Each row below holds a small network's activations on one input, seen along a few directions.
Each table varies a few parts of the input and shows all the possible inputs, shuffled.
A made-up example of a description, with smaller parts first: values(2) and (point or line(9) or (line(6) and ring(8))).
Shared parts are said once, and a part with two or three values counts as separate values.

Other details of the inputs shift rows strongly along two fixed directions, in all tables alike. That doesn't count.

Table:
r1: 0	0	-21	-9	2	-8	11	18	-25	0	6
r2: -2	-3	-24	-9	7	-8	10	13	-24	-2	10
r3: -5	41	61	-19	17	20	9	-16	0	-19	-53
r4: 4	-6	1	9	-4	4	-6	-7	11	2	0
r5: 5	-2	1	5	-7	4	-7	-5	11	4	-2
r6: 8	-5	-26	-4	11	-6	5	12	-26	2	2
r7: -4	39	34	-28	34	11	22	2	-39	-20	-54
r8: 5	-5	2	8	-3	4	-4	-10	10	2	1
r9: 2	36	30	-31	40	11	16	0	-36	-18	-61
r10: 5	-4	2	5	-6	2	-8	-5	12	0	1
r11: -3	0	7	3	-6	2	-2	-5	9	-4	10
r12: -9	-2	7	6	-5	-2	-3	0	13	7	5
r13: 6	-4	3	4	-2	2	-7	-8	11	-1	3
r14: 7	-3	-25	-6	9	-6	5	14	-25	3	-3
r15: -4	0	5	0	-5	2	-3	-6	10	-5	9
r16: -1	1	6	7	-11	3	-1	-3	8	0	6
r17: 0	0	7	8	-8	4	-1	-6	8	-1	9
r18: 7	-3	-25	-5	7	-5	6	14	-24	5	-3
r19: -4	0	4	-1	-10	2	-4	-3	14	-2	8
r20: 4	-4	1	8	-4	3	-8	-7	10	2	1
r21: -4	-2	-22	-14	7	-10	9	12	-23	-4	10
r22: 8	-4	-25	-4	11	-6	7	10	-26	3	0
r23: 5	-1	2	3	-6	4	-8	-4	12	3	-1
r24: -7	-1	4	-6	-10	0	-5	-2	14	-2	8
r25: 5	-4	3	5	-3	2	-9	-6	11	-1	2
r26: -6	-2	10	8	-2	-3	-3	-3	8	4	4
r27: -4	0	4	0	-9	1	-4	-4	12	-3	7
r28: 5	-2	1	4	-6	3	-8	-4	12	3	1
r29: -8	-1	9	7	1	-3	-2	-5	11	4	7
r30: -10	-2	7	7	-3	-3	-2	-2	12	5	5
r31: -5	-3	11	9	-2	-3	-3	-5	10	5	6
r32: -3	1	7	2	-10	1	-2	-3	11	-3	7
r33: 4	-7	2	9	-4	4	-4	-6	11	1	0
r34: -8	-2	4	-3	-7	-1	-5	-5	12	-5	10
r35: 6	-2	2	3	-6	3	-8	-4	12	1	0
r36: -9	-2	8	8	0	-3	-2	-4	10	3	7
r37: 5	-2	4	1	-6	3	-8	-3	12	2	-1
r38: 4	-4	2	8	-6	4	-5	-6	12	3	-2
r39: 8	-5	-26	-2	11	-5	6	11	-26	3	0
r40: -7	-2	5	-4	-5	0	-4	-6	11	-5	11
r41: 4	-4	4	5	-6	6	-3	-4	12	3	-4
r42: -3	0	6	3	-8	1	-2	-3	9	-4	9
r43: 5	-5	2	9	-2	5	-5	-9	10	2	1
r44: -1	0	-21	-10	2	-7	10	19	-25	0	6
r45: 6	-6	2	8	-2	4	-2	-9	11	1	1
r46: -14	37	62	-18	28	13	8	-17	1	-16	-52
r47: -5	-1	10	6	-6	-3	-3	0	10	8	3
r48: 8	-4	-26	-5	11	-7	6	12	-26	2	1
r49: 4	-4	3	6	-5	5	-3	-5	12	3	-3
r50: 2	1	-19	-6	2	-5	11	19	-27	2	2
r51: 4	-3	2	6	-7	5	-5	-4	11	4	-2
r52: -4	-1	4	-1	-12	2	-5	-2	14	-1	8
r53: 5	-3	1	7	-6	3	-7	-6	11	3	-1
r54: -5	-3	9	9	-2	-4	-2	-6	10	5	8
r55: 0	0	6	8	-8	3	-1	-6	8	-1	10
r56: 7	-7	-24	-2	12	-4	10	12	-25	2	-1
r57: -5	0	5	1	-7	1	-4	-4	10	-4	7
r58: -5	-3	9	9	-5	-4	-3	-2	10	6	5
r59: 5	-4	1	7	-7	5	-5	-5	12	4	-2
r60: -7	-2	-18	-4	10	-12	10	18	-22	7	3
r61: 6	-3	3	5	-1	3	-8	-7	10	-1	2
r62: -5	-1	-21	-15	5	-10	8	15	-22	-3	6
r63: 4	-5	3	7	-5	5	-3	-6	12	2	-2
r64: -3	-2	-16	-3	8	-12	10	18	-25	8	2
r65: 0	-1	-22	-8	7	-9	12	15	-27	-2	10
r66: -5	-2	-24	-15	3	-10	8	17	-22	-1	8
Each input here is: line(6) and (values(2) or line(4) or line(5)).
Changing only the line(6) part turns r27 into r19. The same change can be made to r16. Which row results?
Answer: r3
Changing only the line(6) part turns r61 into r13. The same change can be made to r40. Which row results?
Answer: r21
List by row number the other rows that have the line(6) part in common with r7.
Answer: r4, r9, r20, r25, r26, r33, r34, r42, r46, r57
Which other rows does r42 become when the line(6) part takes its other values? List them by row number.
Answer: r1, r11, r32, r44, r65
Which other rows does r52 become when the line(4) part takes its other values? List them by row number.
Answer: r24, r44, r50

Table:
r67: 9	-3	-23	-7	8	-2	9	12	-24	-1	-4
r68: 1	17	40	-1	10	13	-2	-17	13	-6	-33
r69: -7	-7	3	10	-10	-4	-4	-1	14	6	14
r70: 8	-3	-23	-7	9	-2	8	11	-24	-1	-4
r71: -5	0	-16	-5	12	-10	11	13	-26	0	5
r72: 4	19	36	-8	9	15	-4	-18	12	-10	-31
r73: 4	25	18	-24	28	9	11	0	-27	-14	-45
r74: -5	0	-14	-5	11	-10	12	15	-26	3	4
r75: -5	-3	2	3	-11	-2	-7	-3	15	0	16
r76: -8	-7	2	7	-8	-4	-5	-3	16	6	13
r77: -5	-6	0	4	-14	0	-4	-4	15	-1	17
r78: -4	-7	-1	5	-14	-1	-3	-3	15	-1	18
r79: -6	-3	2	3	-11	-1	-7	-4	15	-1	15
r80: 6	-9	-6	9	-11	4	-9	-7	15	2	9
r81: 7	-4	-19	1	13	-6	8	11	-25	5	-4
r82: 6	-7	-2	13	-14	4	-8	-3	15	8	6
r83: -4	-4	3	3	-12	-3	-7	-3	14	1	16
r84: 7	-3	-21	0	14	-6	8	10	-26	2	-3
r85: -9	23	40	-14	7	12	1	-15	11	-15	-25
r86: -4	3	-16	-8	3	-8	12	19	-25	3	1
r87: 8	-8	-3	9	-10	2	-10	-5	14	4	9
r88: 4	-11	-3	12	-7	0	-9	-6	17	8	6
Describe the family of inputs behind these rows.
Answer: values(2) and (point or line(4) or line(6))
Changing only the values(2) part turns r68 into r69. The same change can be made to r70. Which row results?
Answer: r77

Table:
r89: 0	-2	4	7	-3	2	-12	-16	12	-7	15
r90: -22	28	58	-20	29	9	6	-24	12	-19	-41
r91: 14	-12	-3	14	-7	7	-14	-8	19	7	-11
r92: -19	-2	8	-1	-18	-2	-3	3	21	4	9
r93: 11	-10	-8	-3	-2	6	-14	-17	19	-6	3
r94: 11	-3	-5	-7	-20	10	-13	-2	24	-2	0
r95: -1	0	-24	-13	0	-14	8	28	-28	5	14
r96: -12	-8	9	18	-4	-5	-3	-4	21	17	2
r97: 1	32	30	-21	41	-2	19	7	-43	-3	-56
r98: -3	-6	8	5	0	-7	-11	-9	16	-2	19
r99: 8	-5	-32	9	10	-10	7	21	-35	13	3
r100: -2	6	6	4	-22	6	-11	-3	17	-2	12
r101: 9	-10	-29	9	9	-3	19	19	-36	9	3
r102: 4	-8	-30	-5	13	-6	19	8	-33	-8	14
r103: 0	0	7	5	-24	10	3	-4	16	-6	13
Changing only one part turns r96 into r92. The same change can be made to r101. Which row results?
Answer: r103
Describe the family of inputs behind these rows.
Answer: values(3) and (point or line(4))
List by row number the other rows that have the values(3) part in common with r98.
Answer: r89, r90, r93, r102
